A small network was shown many inputs. Here are its activations along a few directions, one row for each input.
Each table varies a few parts of the input and shows all the possible inputs, shuffled.
A made-up example of a description, with smaller parts first: one of 6 places along a line, together with either a single point or one of 9 places around a ring or (one of 2 separate values, together with one of 8 places around a ring).
Shared parts are said once, and a part with two or three values counts as separate values.

Other details of the inputs shift rows strongly along two fixed directions, in all tables alike. That doesn't count.

Rows:
R1: -155,133,-265,-593,547,283,-63,27,12,-430,87
R2: -132,45,141,187,45,45,48,-495,-344,27,76
R3: -57,138,358,-231,33,-31,-190,-18,-72,19,126
R4: -23,14,156,85,243,176,-308,29,0,98,220
R5: -177,23,291,-98,180,-42,-144,-141,-82,137,-169
R6: 318,-152,112,281,-566,-293,82,330,277,310,-244
R7: 94,28,653,207,-219,-31,-13,-538,-336,169,-308
R8: 230,-58,493,386,-101,231,-87,-497,-371,143,-155
R9: 471,-94,131,195,-789,-195,269,81,127,69,-411
R10: -377,63,-146,-10,366,38,-60,-168,-135,24,217
R11: -234,104,8,188,120,10,-123,-70,-70,138,437
R12: -51,-37,-673,-148,-81,-205,260,536,349,-191,188
R13: 122,-54,-544,-17,-359,-132,395,209,208,-210,-16
R14: -312,12,-279,-382,731,190,-165,102,59,-177,5
R15: 283,-165,-435,-51,-150,-46,100,613,380,-124,-54
Each input here is: one of 3 separate values, together with one of 5 places around a ring.
Question: Changing only the choice among 3 separate values turns R7 into R2. The same change can be made to R6. Which row results?
Answer: R11
Question: Which other rows does R14 become when the place on the ring of 5 takes its other values? List them by row number.
Answer: R1, R4, R8, R15

Rows:
R16: 467,-173,498,392,-715,-170,174,-233,-93,266,-650
R17: -80,-6,-221,-77,102,29,87,7,47,-90,-15
R18: 52,-21,-90,45,-80,12,53,15,34,-32,-42
R19: 339,-135,-62,144,-387,-115,111,319,220,55,-182
R20: -277,79,-373,-494,497,29,58,128,99,-299,55
R21: -287,63,-311,-360,558,27,-93,230,130,-156,173
R22: -268,67,-37,-64,275,-3,-120,-27,-46,18,220
R23: -175,-2,-263,-106,301,34,-59,151,97,-34,120
R24: -34,-17,-195,-119,117,31,-43,192,146,-35,37
R25: 173,8,258,229,-391,-59,28,-123,-66,121,-30
R26: 74,-79,224,550,-222,46,-93,-172,-151,290,132
R27: 8,-2,-153,-147,74,40,-4,191,140,-88,-33
R28: -208,133,364,101,222,246,-176,-547,-435,33,287
R29: 11,-26,-124,2,-8,-9,118,-12,-49,-76,7
R30: -463,181,-152,-474,679,63,-188,52,10,-159,276
R31: 315,-101,14,158,-514,-167,141,274,206,101,-195
R32: -111,51,-178,-211,55,-67,131,47,74,-121,-18
R33: -260,89,-519,-433,440,0,139,114,91,-348,114
R34: -114,141,605,141,151,265,-336,-506,-405,104,267
R35: 229,-213,-282,360,-351,-190,156,354,239,148,-103
R36: -222,151,112,45,250,200,-87,-444,-307,-62,295
R37: -11,77,623,402,-46,211,-329,-438,-337,299,293
R38: 469,-254,-5,126,-480,-212,301,147,177,65,-777
R39: -123,132,486,70,256,206,-356,-288,-265,123,324
R40: 415,-213,-212,253,-682,-282,236,483,378,173,-268
R41: -81,-29,-201,-447,330,8,105,12,89,-218,-509
R42: -141,118,323,-135,320,160,-313,-158,-165,30,255
R43: -52,138,507,313,-140,114,-106,-611,-438,129,272
R44: 44,-96,-582,-403,99,-141,194,556,379,-285,-182
R45: 300,-143,-186,139,-390,-148,206,263,200,6,-211
R46: 191,-1,459,431,-409,-13,-127,-131,-96,303,80
R47: -131,44,-208,-188,65,-64,149,-12,-18,-137,34
R48: -51,40,-119,-244,23,-80,42,167,113,-124,-24
Question: Describe the family of inputs behind these rows.
Answer: one of 3 separate values, together with either a single point or one of 10 places along a line
Question: Changing only the choice among 3 separate values turns R18 into R25. The same change can be made to R27. Which row results?
Answer: R31
Question: Which other rows does R39 become when the place on the line of 10 takes its other values? List them by row number.
Answer: R19, R20, R21, R29, R33, R35, R42, R44, R45
